A small network was trained on invented records. Each row is its activation on one of them, seen along a few directions.
After each row come some of the record's fields: GISI, DIP, GEBI, GOZOL, BETI, ZAK.
A field that a record lacks is left out.
Other fields move the rows too, some of them a lot.
Strong random noise was added to every row along 15 fixed directions; ignore it. To show where, here is one row again and again, with new noise each time:
[   2 -273 -274  363  -75 -278 -135  139  125  319   61  206  -28  220
  -33  -11   35 -209   83   -8  211 -182 -500  242  105  195  508   45]
[ 220 -120 -409 -131  -82   -8  -67 -405 -283 -264  427  472  281 -327
 -331   -7  240  110 -427  -75 -185  320 -410  -18   16 -136  128  -39]
[ 527  104  -95   40 -357 -336  355  183 -330  124  155  229  265  143
  144  305  313  -47  319  253   77 -445 -276  161  183 -227  246   57]
[ 232 -670 -182   78 -422 -577   29  -33  268 -379 -210  147  636  186
 -110 -292  232   63  -74 -406  110  -45 -167  -93  218 -157  352 -233]
[ 157 -124  -86  319  377 -396 -448  326 -286 -176 -173 -171 -334  309
 -246   68  168 -122 -455  161  -60   53 -325 -408 -253   46  -67   74]
[-273  169 -519   50   63  -86 -489  371 -152 -206 -265   26  -11 -284
  171 -238 -259 -129  619 -111   50 -342  115  360 -305  487 -173 -206]
[  10   17  578  101 -120  -63  819 -515  517 -222  374 -250   23  107
  128 -102  162 -137 -258  317  145  538  241 -663  245 -101 -303  121]
[ 102  215  163  -74 -677 -666  471  142  424  -51  380   20   32 -337
  625  298 -135  378  164  451  134 -215  -60   82  154  200 -331    9]
[-156 -226  187   72   66 -725 -102 -141 -365 -216 -135 -321 -255   52
  -90  168  337   -7 -250   93   78 -216  -82  260  143  -77 -370   -2]
[ 618 -437 -495  -35 -823 -458  273  175  -98   45 -408 -214  519 -171
  -80 -244  546  357  211   85 -657 -239 -133   -2  -33 -706 -569  -54]
[ 165   35 -189 -157  -61 -339 -247  409 -288 -757 -132  265  388 -121
  234  197  -75  -57   87  -85  233 -193  -46  -59 -110  322  -29 -330]
[-223  133  -20   39  179 -295 -198   66  -38  260   98 -414 -150  -95
 -234 -299  -79  766  278  317 -797  412  457    2  -64  -97 -372  218]
[ 280  135 -143   96  308   67 -184  417 -141  318  543  542  236  184
 -205  632 -276  239   -9  223  -60  623 -211  -24   38  320  550   27]
[-336 -246 -129  215   93  -44  -51  -27  162   94  151  -18   64   18
  -90 -249   76  215 -183  313 -392  597 -429  -90  183   91  185   94]
[  79  293  -99 -397  -40 -227 -373 -189 -270 -491  303  347   36 -150
    5  344   42  250 -169  -38  326 -349  -36  205  137  221  210  135]
[-367  -84  286 -120  121  118 -121  320  107   97 -273 -365  223  355
   62  186  112  436  214  455 -341  343   14   37  528   95   21  237]
[ 226 -231  217  121  -72 -408   38 -100  217  267    6  -65  303   92
 -372 -152  194  171  155 -388 -161  -78 -159  -82  335 -311  178 -180]

[ -73   23  368  327  144 -135   12  249  -65  376 -216 -126 -351  531
  140  515  288 -436  -84  122  575 -480 -718  274  332   58  443  110]
GOZOL=dur BETI=fuda ZAK=pob
[-168  274  499 -216  411   85 -317  410 -202 -542 -470 -311   69  450
   69  483  158   26  -52  128  286   -5   88 -221  287  216  -33   -4]
GISI=suk DIP=zol GEBI=zuru GOZOL=dur BETI=varap
[  74   91 -458 -147 -386    7 -510  203  484  152 -699 -544 -314  155
 -147  317  279  444 -224  -46  195  -50   -2  100 -244 -151 -544  316]
GOZOL=poza BETI=fuda ZAK=pob
[-528 -176 -168  208  267   72   17 -593 -102  -72  165  103  105  -39
 -267 -900   38  -92  289 -207 -196  149  163  226  152  -22  542    8]
GISI=sosap DIP=nudod GEBI=lizu GOZOL=dur BETI=dab
[  82   -8 -545 -536 -192  195 -698   14 -300 -164 -300  -18 -166 -225
 -152  409  203  284 -277   -8    2 -252   45  398 -162   32 -462  272]
GISI=suk DIP=zol GEBI=zuru GOZOL=dur BETI=varap
[ 166 -129 -191  180   74  481   39   18  -92   68  -79  133   12    2
  -99  -38  224 -504 -214   23 -120  117 -567 -272 -115  -46  -93  -12]
GOZOL=poza BETI=varap
[  62  -28  580 -143  227 -289 -485  -11  -25    9 -269 -362 -377  310
 -130 -136  127   72  -49 -338   -2 -765  139 -179  135  -73   37  252]
GOZOL=dur BETI=varap
[  74  -35   34   15   57 -109 -488  133  -28   62  -31  105 -367   58
   57  -97 -347 -104  165 -329  108 -815  258  164 -240  359   31  161]
GOZOL=poza BETI=varap
[-145 -569  403 -229  -71  390  213 -178 -149   56 -112 -128  218 -182
  120 -370  -78 -186  127  -41 -621 -213  230   22  277 -126 -450  -49]
GISI=suk DIP=zol GEBI=zuru GOZOL=mik BETI=varap
[ 197  133  405 -293  151  277 -175  503 -247 -567  -40  247  198   65
  343  511 -219   -7 -314  158   63 -164 -127 -391   63  318   17  -55]
GOZOL=dur BETI=fuda ZAK=pob
[-147   -5  192  273  179 -318 -108 -246  500  397  470   36 -670 -202
  -51   95 -406 -101 -526 -200  330  120 -165  -68 -231  272  -29  -57]
GOZOL=mik BETI=fuda ZAK=virur
[   2  435 -468   -7   69  176 -322 -268    0  332 -207 -260 -171  -52
 -478 -104  445  110  132 -176   27   39 -197  194  -90 -388  -37   92]
GOZOL=mik BETI=varap
[-280  460   92  242  618 -246 -431 -321   28   98    3 -163 -403  -16
 -518 -218  129 -165   -2 -650  356   76 -238   12 -132  -24  254 -299]
GOZOL=poza BETI=dab
[-104   93 -313   77 -239 -141 -249  738   61  275 -500 -268 -155   74
  375  554   90   18  201  476  169 -134 -472  355   -6  218 -285   17]
GISI=suk DIP=nudod GEBI=lizu GOZOL=mik BETI=dab
[-190  211  514 -192  332  -36 -180  555 -136 -155   61  119  319 -124
  185  266 -508  496  249  -19 -303  194  212    2  150  314   72 -316]
DIP=nudod GEBI=lizu GOZOL=dur BETI=fuda ZAK=pob
[ 207  -99  279  168  -63  295  508 -179  312  408  151  -57   -2  -68
   18   11   48 -547  110  -74   22  213  -91 -278    9  -82 -366 -125]
GOZOL=mik BETI=varap
[ 315 -630 -199  213  -75  484 -108  626 -176  706 -548  -94  -92  148
  -14  240 -186 -482  197  -14 -340 -380   24  231 -256   55 -523   51]
GISI=suk DIP=nudod GEBI=kati GOZOL=dur BETI=fuda ZAK=virur
[ 180 -333  -25  273  208 -492  -66  277 -695 -480 -314 -126 -209   28
   27 -206  -33 -349 -262   40 -184 -294  206 -204 -521  -88 -443 -208]
GISI=sosap GOZOL=mik BETI=fuda ZAK=pob
[   9  336 -205   20  -78 -264   90  282   -3 -232 -107   20  213  103
  171  283   66  133  277  116  352  174   34  120  -45   62  132 -162]
DIP=nudod GEBI=lizu GOZOL=poza BETI=dab
[-160 -162  -25  239 -191  -97  470  215  149 -360  -63  141  323   53
  481 -226 -236 -274  179  100  208   73   81  -70  -71  229  205 -256]
GISI=suk DIP=nudod GEBI=kati GOZOL=poza BETI=fuda ZAK=pob
[ 116  254  -98   -5  -77  -92   74  360  234   19  -57 -260   52  215
   27  216  -41  625   48  418 -193  596  418 -239 -135  -55 -181  215]
GISI=suk DIP=nudod GEBI=lizu GOZOL=dur BETI=dab
[ 127  -38 -107   19 -156 -405 -125  279  195  429  102 -234 -406  172
   -8  592 -306  469  -20  357   83  171  709  291 -240  241 -440  377]
GISI=sosap DIP=nudod GEBI=lizu GOZOL=dur BETI=varap
[ -80  542 -326  468  257 -132 -112  410  235  365   59  -69 -450 -109
   55  -96 -406 -161  403 -111  230  221   88  -51 -680  311  -81 -247]
GOZOL=poza BETI=fuda ZAK=virur
[-464  822  -65  -36  419  464 -335 -319  215 -216 -150 -215 -304 -168
 -158 -376  105 -218  227 -261  375 -134 -127 -161  -11  130  107  -31]
GISI=suk DIP=nudod GEBI=lizu GOZOL=poza BETI=dab
[-109  -49  459  245   74  357  401  -10  544  628  -71 -250  -89 -205
   27  -67 -271 -596  367 -216   68  -50  -89 -169  157   53 -391 -402]
GISI=sosap DIP=zol GEBI=zuru GOZOL=mik BETI=fuda ZAK=virur
[  29  544 -298 -300   44  331  133  -79 -542 -437  122   77  -55  175
  229  127  138   47  137  634  140   49  471   -7 -136  -11  135  444]
GISI=sosap DIP=zol GEBI=zuru GOZOL=mik BETI=fuda ZAK=virur
[-199 -478 -193   88  -33   83   40  -66 -329 -534 -248   53  250   94
  217 -601  144 -380  147   22 -169 -136  106   47  -53  140   68   23]
GOZOL=dur BETI=varap
[ 150  244 -334  -63 -119  233  -67   85   61  287    6  -56 -144 -148
  -82  253  -87   40  216  145   32   -5  295  221 -220   65 -439  195]
GISI=sosap DIP=nudod GEBI=kati GOZOL=dur BETI=varap
[ 236   -9 -367 -410 -372   36 -220 -526  437 -362  160  347  480  -33
 -291 -440  204  504 -213 -529  117   33    0 -246  138 -278  730  144]
GISI=suk DIP=nudod GEBI=kati GOZOL=dur BETI=varap
[ 551  569  -12  -60  -34 -153    4  209  398 -217  -70 -239 -252   -2
  -28  386 -178   21 -201 -194  539  169  579 -671 -650  -35 -561 -132]
GOZOL=poza BETI=fuda ZAK=virur
[ 260   40   24  -99  222  -37 -334  -86 -152  307   74  -85 -247   36
 -487  115  -12  232 -267 -152 -211  -42  125 -137  -75 -301  -69  112]
GISI=sosap DIP=zol GEBI=zuru GOZOL=mik BETI=fuda ZAK=virur
[-259 -193 -499   14 -535  438  473  183  428 -223 -327 -104  280  -83
  609   -3 -195 -352  452  317  338  382  574  256 -285  401 -561    4]
GOZOL=dur BETI=varap
[-309 -246  502   36  -33 -555  579 -320  136 -381  316   79  573  236
   80  -31  132  297  -40  107  136  558   28   25  668 -103  617 -172]
GISI=sosap DIP=nudod GEBI=kati GOZOL=poza BETI=dab
[  58   58  324  385  -74 -360  463   94  427  495   28 -333 -229  369
   11  159 -119   21  148  175  243   62  304  -80   50 -129  -17   50]
GISI=sosap DIP=zol GEBI=zuru GOZOL=poza BETI=fuda ZAK=pob
[ 196 -243  907  -44  -79  136  531 -264   40  -92  364  226   96  141
  330 -144  -23 -266 -160   27 -113 -547 -133 -355  498  -18  306  175]
GOZOL=dur BETI=dab
[  74 -101  316   21  348  -96 -403 -224 -138  164  -66 -140 -280 -323
 -454 -219   98 -175 -238 -607 -298 -371 -327 -196  -27 -207 -337 -283]
GOZOL=poza BETI=varap
[-277  337  340  -62  394 -296 -460  -25   75 -341 -259 -332    1  -56
 -283 -389  170  352   44 -451 -159   76 -137 -293  109 -118   43 -262]
GOZOL=dur BETI=dab
[  43   56  -74   71 -355  252  368  540  511  184 -391 -207  225  142
  462  223    8 -192  223  309  247  200 -257 -217   21   40  -91 -162]
GISI=suk DIP=nudod GEBI=lizu GOZOL=mik BETI=fuda ZAK=virur

Here are new rows. What are their fields?
[-241 -170 -355   14 -444 -514   76 -395  239 -138   52   52  128 -148
  121 -610  140  290  194 -205   31  -90   10  387   15 -110  310  -11]
GOZOL=mik BETI=dab
[ 241 -400  -53  314  153 -282 -245  276  -99  470  323  352 -206  361
 -180  206 -414  104 -128 -155  -62   41  233  282 -309  281  409  196]
GOZOL=dur BETI=varap
[ 525 -134   15  115 -217 -197  390  107  247   17   84  177  652 -518
 -250   -7  -23   44  110 -536 -305  523 -131 -353 -143 -306 -475 -764]
GOZOL=dur BETI=dab
[-154   10  408 -186  173  -21   -8   70 -252 -434   23   74  308  -63
  133  -33  254  142 -202   44 -276  168 -549 -241  339  -67  249 -162]
GOZOL=dur BETI=varap
[-206  201 -370  107  -82 -476  266 -866 -223 -231  137 -225 -300  104
 -212 -453  481   89   -5   14  347  113  515  360 -189 -431  130  262]
GOZOL=mik BETI=fuda ZAK=pob
[  60  225   19  -87  129 -219   92 -423 -205 -454  375  334   31 -175
   17 -338 -161 -331  197 -368  405 -331  366  -64 -146   93  338 -210]
GISI=sosap DIP=zol GEBI=zuru GOZOL=mik BETI=varap
[  22  212   42 -204  342  462 -710  358 -232  459 -150   33 -153  115
 -234  262 -273  248  470 -196 -265 -372  318  365  -17  283   26  292]
GOZOL=dur BETI=dab
[  26 -311  527   56   71  -28  461 -296 -232  -93  389  278   13    8
  254 -159  -30 -553 -110  -83   41 -259 -163  -98  150   43  209 -118]
GOZOL=poza BETI=varap
[-433 -391  366 -298  233  449 -329   14 -323 -533 -291  -18  -24  176
  330 -149 -263 -390   20   61   43 -644  431  144  253  477  -52  264]
GISI=sosap DIP=nudod GEBI=kati GOZOL=dur BETI=varap
[  56 -232 -316  266  188 -127 -259  208   19  346 -532 -306  373  334
 -636 -478  315  195  328 -375 -423  251 -112  -70   58 -552  311 -237]
GISI=sosap DIP=zol GEBI=zuru GOZOL=poza BETI=varap
[ 235  127  -27  273  129  264  387  160   96 -196  187  -15 -220 -203
  168  -49 -109 -372 -564  315 -188  717 -247 -904 -621   33 -547 -165]
GOZOL=poza BETI=fuda ZAK=virur
[-188  -36 -413   93  176  183 -152 -296   66 -538 -104   90    3  139
 -194  -55  144 -364 -332 -142  554  490   61 -109 -221  215  114   26]
GISI=suk DIP=nudod GEBI=kati GOZOL=dur BETI=dab
[ 742 -241 -294   33  -14  257 -211  361 -310  231  285  548  -76   35
 -114  149 -412  -52 -333   72 -351 -254    9 -369 -453   38  190  184]
GISI=sosap DIP=zol GEBI=zuru GOZOL=mik BETI=fuda ZAK=virur
[ -92 -481  416 -199 -210 -217  -83  -90  498 -568 -605 -387  -51  135
  185  162   15 -444 -503 -360  715 -367  129 -303  172  104 -485 -224]
GISI=sosap DIP=zol GEBI=zuru GOZOL=mik BETI=fuda ZAK=virur
[ -67   84  -57 -238  193 -434 -424  -98 -170   25  544  380  -63 -291
 -177  400 -377  404 -164 -247  133  229  173  460  -90  320  169 -177]
GISI=suk DIP=zol GEBI=zuru GOZOL=mik BETI=varap
[  56 -480 -315  392  209   -5  411  555 -659 -511  252  481  510  158
  438 -673 -373 -258  271  603 -740  615  229 -459 -415  250  456 -133]
GISI=sosap GOZOL=mik BETI=varap
[-296 -194 -652  209 -255  424   -8 -262  511  -94 -517 -226   92  -43
 -120 -620  382 -426  -29  -86  185  189 -418 -107  -61 -129  -73   -9]
GISI=sosap DIP=nudod GEBI=lizu GOZOL=dur BETI=varap
[ 144 -486  158  -24 -120  -58  -29  145  -47 -234 -512 -169  -19  437
  137   23   49 -395 -178  -87  291 -555  189 -103   31  -14    7   69]
GISI=sosap DIP=zol GEBI=zuru GOZOL=mik BETI=fuda ZAK=virur
[ 274  309 -144  476   90 -560  -64  119 -187  249  448  419 -485  106
  104 -275 -282 -280  165 -102  349 -893 -287   17 -282  128  838   59]
GISI=sosap DIP=nudod GEBI=lizu GOZOL=poza BETI=fuda ZAK=virur
